Each row below holds a small network's activations on one input, seen along a few directions.
In each table, some parts of the input vary, and every possible input appears once, in random order.
Descriptions start from the smaller parts, as in this example, which fits no table here: one of 5 places around a ring, together with either a single point or one of 11 places around a ring or (one of 3 separate values, together with one of 4 places along a line).
Shared parts are said once, and a part with two or three values counts as separate values.

Other details of the inputs vary at random and push rows far along three fixed directions, the same in every table; ignore that.

A family of inputs:
R1: [-30  12  24  76 -16  17  45 -70 -22 -24 -10  -8 -32]
R2: [-14   4   4   5 -61  58   6 -45  18 -47  44 -44  20]
R3: [ 21 -20 -19 -83 -22 -10 -28  59  50 -29  46 -55  33]
R4: [-36  22  26  85 -39  10  26 -70 -61 -40 -17 -31 -22]
R5: [-24 -20  35   6  -1  28  28 -10  14  16  12  59  46]
R6: [ 45 -30 -41 -69  20 -38 -52  97  -2  32  -5  23   9]
R7: [ 28  26 -41 -26  13  -2 -30  37  37  32  26 -55 -16]
R8: [ 37 -25 -33 -42  14 -20 -15  39  18  27  28 -13   1]
R9: [-49 -35  44 -24 -23 -28  39   7  22 -13  -1  51  58]
R10: [ -2 -11  14 -15 -37  33 -21 -19  -3 -35  -3   0  39]
R11: [ 28  51 -43  19  31   1 -38  -8 -41  15  -9 -55 -64]
R12: [-22 -29  36   0 -11  10  20 -12  -6 -30 -33  67  35]
R13: [-24  -5  37  79   9 -30  49 -47 -55  -7 -50  27 -24]
R14: [-22 -25  51  64  23 -47  53 -32 -53  12 -51  60   4]
R15: [-13   2  23  58  -5 -21  24 -43 -56  -9 -26 -10 -17]
R16: [  8  17 -20  27  58 -39 -12  31 -40  55 -34  39 -46]
R17: [ 30   4 -38  33  50 -54   5  20 -23  44 -16 -17 -74]
R18: [ -8  52  -3  57   2  43  -4 -74 -37 -27 -15 -46 -43]
R19: [ 34 -12 -29  13  40 -77 -16  53 -45  54 -28  -7 -41]
R20: [-26 -53  41 -19  -4  -5  13  20   0  -2 -27 106  68]
R21: [-14  41   5  60   1  36  11 -71 -28  -1  -1 -48 -40]
R22: [ 54 -36 -42 -72  36 -39 -41  89   9  20 -17  27  -1]
R23: [ -6   6  11  35   8   0   0 -40 -46 -18 -40  -3 -20]
R24: [-27   3  28  57  30 -42  24 -21  -3  25  -4  -7 -23]
R25: [-37 -39  74 -15  22   2  45  10  55  21  10  81  79]
R26: [ 44   6 -50 -40 -18  -2 -23  35  27   3  37 -48 -32]
R27: [ -2  66 -34   7  27 -24 -27   6 -18  22  -9 -62 -75]
R28: [ 16  23 -21  35  43  -4   9  -4 -16  32 -13 -16 -57]
R29: [  2   5  16  12  84 -70  -5  47 -10  65 -30  50 -24]
R30: [-41  22   5 -25 -60  39 -17 -41  16 -69  14 -55  14]
R31: [ -9 -17  13  -1 -34  32  12 -30  19 -15  29 -10  33]
R32: [ 16  21 -15 -25  13  -6 -31  28  23  20   6  -5   5]
R33: [-17 -19  47 -12   8  12  25   3  13   6 -15 106  47]
R34: [ 21  37 -40 -22 -24  69 -33 -24  16 -53  26 -66 -19]
R35: [-10  11  10  -7 -41  80   0 -43  27 -25  39 -36  33]
R36: [ 27 -13 -18 -63 -65  26 -15  25  31 -49  34 -29  31]
R37: [ 32  11 -34 -31   5  37 -15   6  24   3  31 -43  -5]
R38: [-33 -39  52 -13  -4 -16  13   3  16  -1 -28  82  78]
R39: [ 14  32 -25 -19 -63  55 -42 -24  -1 -70  11 -77 -21]
R40: [-15   6  11 -28 -34  27 -29 -17  26 -55  20 -46  23]
R41: [ 22  53 -42  23  23   0 -38   8 -41  18  -6 -43 -62]
R42: [ 34 -61 -11 -80  -4 -30   6  79  33   2   9  60  52]
R43: [ -3   7 -19 -82 -30  35 -13  28  76 -11  59 -34  35]
R44: [ 52  14 -52 -47  29  -8 -56  58   4  37  12 -17 -17]
R45: [-26  12  14  61  -5 -37  17 -26 -29  -2 -23 -19 -14]
R46: [-17  52   5  65 -22  49  19 -70 -19 -19   2 -46 -51]
R47: [ -8 -11 -20 -69 -44  14  -8  21  74 -22  61 -41  34]
R48: [-19   4  20   4 -33  70  29 -45  31 -36  21   5  27]
R49: [-14 -25  32 -15  17  14  27   5  16  -1 -16  99  47]
R50: [ 22   3 -35  24  56 -86  -8  52  -3  76 -12 -15 -50]
R51: [-16 -51  48 -23  -1   2   9  -2  -5 -11 -23  82  69]
R52: [ 31  -3 -43  12  46 -68  -8  56 -18  69  -8   2 -62]
R53: [-38  -4  40  62  30  -4  47 -26 -24  41 -28  73  -1]
R54: [  0 -21  -5  -6 -21 -12   3  19  -9 -12   1  12  13]
R55: [  4 -19   4  -7 -15  20  18 -26  21 -15  21  -3  21]
Each input here is: one of 5 places around a ring, together with either one of 3 separate values or one of 8 places around a ring.
Changing only the place on the ring of 5 turns R16 into R54. The same change can be made to R29. Which row results? -> R3
Changing only the place on the ring of 5 turns R4 into R41. The same change can be made to R42. Which row results? -> R49
Which other rows does R29 become when the choice among 3 separate values takes its other values? List them by row number. -> R27, R32
Which other rows agree with R6 in the place on the ring of 5? List them by row number. -> R10, R12, R20, R22, R23, R30, R38, R39, R40, R51
Start at R14 and move only the place on the ring of 5, one step at a time. The first step leads to R23. Which rows follow, in order? -> R18, R37, R55
